A small network was shown many inputs. Here are its activations along a few directions, one row for each input.
In each table, some parts of the input vary, and every possible input appears once, in random order.
Descriptions start from the smaller parts, as in this example, which fits no table here: ring(5) and (point or (values(2) and line(4)) or ring(11)).
Shared parts are said once, and a part with two or three values counts as separate values.

Other details of the inputs shift rows strongly along three fixed directions, in all tables alike. That doesn't count.
These rows show it; all are for the same input, with only those details redrawn:
[-13 -16  41  35  -1 -12 -18 -20  20  -8 -37]
[-11  45 -29  -8 -15  -6 -16 -26  33 -40  -1]
[ 14 -33   3  31  14  -5 -12 -18  -3 -57  36]
[-12 -14  41  33  -1  -1 -22  -8  13  21 -48]
[ -1  48 -42 -14 -12  11 -20  -7  16  -6   2]
[-17  15   1  11 -12 -22 -12 -41  36 -64  -2]
[-16  22  -2   7 -12 -14 -15 -32  33 -42 -12]
[  2  12  -2  11   0  14 -24   6   4  27 -21]

A family of inputs:
R1: [ 33  -7 -17   9  25   8   3   8 -10 -42  40]
R2: [ 10   2 -20  12   4   2 -15 -14   5 -43  28]
R3: [-21  35  18 -22  -6 -22  26 -19  28 -37 -28]
R4: [ 16  -4 -53 -21  -5  33  -7  25 -37  24  58]
R5: [-19  42 -15 -32 -25  14 -13  -5   3  22 -15]
R6: [  9  14 -22 -24  -8  28 -14   8 -24   5  25]
R7: [ 18 -36   6  32  20  -3   8  15  -3   4  10]
R8: [  2  46 -27 -52  -9  23  10  14 -16   8  11]
R9: [  8 -18 -30  20   2 -12  -4 -18  12 -59  47]
R10: [  0  -4   0  -8   7 -16  36   0   6 -34  14]
R11: [-11 -15  29 -10  -3  12  17  26 -20  62 -30]
R12: [ -2  41  12 -27   1  16   9  24  -1  52 -49]
R13: [  7  -5 -27  13   1  -5  -9 -11   9 -39  31]
R14: [ 28 -29 -14  14  24 -23   4  -3  -6 -22  37]
R15: [ 27 -63  -5  47  22   6  -8  10 -22 -12  47]
R16: [-15  38 -34 -11 -14 -26  15 -25  46 -50   6]
R17: [-28   4  58 -12 -13   5   6   5  -3  55 -65]
R18: [  8  49 -49 -17  -8  15 -20  -4  12 -15  14]
R19: [ -4   8  24  15   5  -6  -4  -3  19   5 -36]
R20: [ 17 -39  11  37  16   9 -17   8 -14   2  14]
R21: [-47 -37  81  28 -25 -19  -3 -18  16  47 -77]
R22: [  9 -75  42  20  16   6  29  21 -45  18  26]
R23: [  2  37 -43 -61 -10   0  13  11 -20  31  21]
R24: [ -6  59 -29 -51  -9  -9  14  12   9  51 -29]
R25: [ 35  -6 -14 -11  28  35  14  59 -44  62  13]
R26: [  5 -19  20   2  13 -13  29   6  -5 -18   3]
R27: [-14  12 -13   1 -13 -37 -15 -40  34 -28  -5]
R28: [  8 -24   8 -11   6  10  20  16 -32   2  25]
R29: [-14  30   7 -34 -14  25   2  29 -14  80 -40]
R30: [-11 -71  59  26  -1 -35  -2 -30 -14 -16   2]
R31: [ 12  -5   2  18  13   3   0  18   4  22 -15]
R32: [-29  26  -9 -24 -29  -6  -2 -21  14 -11  -7]
R33: [ 10 -30  16   7  16  -2  30  23 -15  19   3]
R34: [-33 -21  49  11 -19 -18  -5 -32  12 -21 -23]
R35: [ 46 -13 -32  11  30  38 -10  51 -36  47  30]
What is each input in this table made of?
> ring(5) and (point or line(6))
Changing only the ring(5) part turns R30 into R14. The same change can be made to R6. Which row results?
> R1
Which other rows does R34 become when the ring(5) part takes its other values? List them by row number.
> R20, R25, R29, R35
List by row number the other rows that have the ring(5) part in common with R20.
> R2, R9, R13, R15, R18, R27

A family of inputs:
R36: [ 16  -8  26 -11  13   1   4   1 -18   3   1]
R37: [  7  -5 -20   2   3   7 -19  10 -18  30  11]
R38: [ -4  -8  11  11   8 -28  15 -13  15 -34  -1]
R39: [-20  32   4  -8 -19  13 -24   0   7  39 -43]
R40: [-11  24  15   1  -6 -25 -12 -22  36  17 -54]
R41: [-11  37 -14  -7  -9   1  -8  -9  24 -20 -13]
R42: [ -5 -24  33  24  -2  15 -18   5  -7  28 -24]
R43: [ -7 -14  16  25   0 -16   5 -12  24 -13 -17]
R44: [  0  31 -23 -16  -1   0  10  -5  16 -42  12]
R45: [ -8   2  10   5  -4   7 -19  -5  -7   3  -7]
R46: [ -3 -35  26  13  -1   3   4  -7 -13 -26  18]
R47: [  3 -32  28  26  12  -9  14   9   4  12 -17]
R48: [  3  26 -54 -19  -9   2 -12  -4   0 -10  32]
R49: [  8 -20  14  27   9   8   0   3   2 -16   3]
R50: [-27   5  10  -8 -18 -22   0 -22  14  -1 -17]
R51: [ -6 -49  43  20  10 -28  18 -11  -8 -21   0]
R52: [ -3  20 -10 -21  -6  26 -16  17 -25  45  -6]
R53: [-40  43  14 -25 -32  -5  -8 -20  22  11 -47]
R54: [  8 -22 -20  -4  -2   4   3   6 -18   1  38]
R55: [-23  24  19 -21  -9 -12   9 -14   7 -15 -23]
R56: [ 26 -16 -12   6  26  12  -1  34 -31  38  13]
R57: [ 11  -5 -24 -11   4   7  22  20 -12  12  27]
R58: [  5 -42  19  12   9 -10  23   3  -9  -7  16]
R59: [-12  42 -36 -39  -9 -18  14 -11   9 -19  14]
R60: [-17  43 -41 -37 -24   0  -3  -3  10  19   1]
R61: [-23  29 -14 -10 -22 -11 -13 -16  26  10 -22]
R62: [ 15  -2  -8   3  12  12  12  12  -5 -20  19]
R63: [ 13 -24 -13  -4   9  -4  20   9 -15 -14  39]
R64: [ -9  33 -13 -27 -17  33 -16  22 -13  65 -24]
R65: [-19  32  -9 -12 -19   5 -15 -15  17  -9 -14]
R66: [-23  -1  59  -1 -15 -20 -11 -34  18  -1 -49]
R67: [  2   6  -7  -4  -6 -16 -18 -22  12  -1  -4]
R68: [  9 -19   3  16  11  -7  17   6   4  -7   4]
R69: [ 13 -14 -23  -5   0  25  -2  30 -27  56  18]
R70: [-24  -8  39   5 -11 -20  26 -26  22 -49 -13]
R71: [ 16  13  -8 -11  12 -17   9 -23   9 -72  27]
R72: [13  3 -3  6  9 16 11 18 -2  1  6]
R73: [ 19 -33  -5  28  16   5  -1  14  -8   4  19]
R74: [-12  -1   4  -5 -14   5   6 -12   3 -21   7]
R75: [ -6  21  15   8  -1  19 -20  19   3  58 -53]
R76: [  9  -2 -13   4  -3  30 -14  15 -14  21  11]
R77: [  7  13 -14   5   1  16  -8  10   3  -2   4]
R78: [ 17   0 -13  11   9  27  -8  22  -9  16   7]
R79: [ -9  13 -30 -17 -17   0   8  -4   8   1  15]
R80: [ 32  -8 -42 -23   9   3  -7   2 -30  -4  58]
R81: [  5   5   9  12  10  16 -19  17 -11  31 -22]
R82: [ 15   8 -21  -6  13   0  11  -1  -5 -56  38]
R83: [ -7   4  11 -13  -1  -6  13  -9  -3 -30   6]
R84: [  1  -3  -6   5   6 -23  15 -11  14 -44  14]
R85: [-16  13  24 -10 -11  12  10  11   5  35 -39]
R86: [-19  10  -4 -16 -14 -11  -5 -10  -1  16  -8]
R87: [ -9 -42  41  20  -4   2   5  -9  -8 -15   2]
R88: [ 13  -1 -25  11   6  -1  -1   5   5 -13  22]
R89: [ -2  49 -35 -29  -2   0   4  -4   9 -33  11]
R90: [ 26 -19  20  21  22  10 -18   8 -13  12  -6]
R91: [ 23 -33  32  23  26 -20   4   2  -5   7  -9]
R92: [ -5 -50  42  20   9 -26  20 -10  -5 -22   2]
R93: [ 24   2 -36  -5  15   6  12  21  -9  -3  34]
R94: [ 14  40 -39 -45  -2  -9   8  -2   1   5  18]
R95: [  4 -34   1  23   2  -5  -1  -7  -3 -17  23]
R96: [-23   8  26  -9  -9 -18  17 -24  18 -47 -11]
R97: [ 19  -5 -22   4   4  40 -13  29 -24  36  18]
R98: [-14  10  38   4 -11  -4 -27 -18  14  29 -59]
R99: [  8  -7   7  20  11  15 -19  32 -12  81 -42]
R100: [ 19 -32  -2  28  19   1  -5  13 -12   3  16]
R101: [-12 -12  24  23   5 -26  -4 -17  17 -12 -23]
R102: [-10  45 -28 -38 -14   4  17  -5  13 -29  12]
R103: [  7 -30   0  22   2   7  -6   7  -8  21   8]
R104: [ -3   1 -21   4  -9  -4  -7  -7   8  -9  19]
R105: [ 13 -27  25  20  21   5   8  12 -12 -12   3]
What is each input in this table made of?
> values(2) and ring(5) and (point or line(6))
Changing only the values(2) part turns R50 into R53. The same change can be made to R59. Which row results?
> R55
Changing only the values(2) part turns R87 into R69. The same change can be made to R64. Which row results?
> R60
List by row number the other rows that have the values(2) part and the ring(5) part in common with R65.
> R39, R42, R45, R76, R97, R98
Which other rows does R85 become when the line(6) part takes its other values? List them by row number.
> R55, R70, R83, R96, R102
List by row number the other rows that have the values(2) part and the ring(5) part in common with R82.
> R44, R62, R71, R72, R89, R105
Which other rows does R95 become when the line(6) part takes its other values? List them by row number.
> R37, R48, R61, R103, R104
Which other rows does R63 become when the ring(5) part takes its other values? List them by row number.
> R54, R88, R93, R104
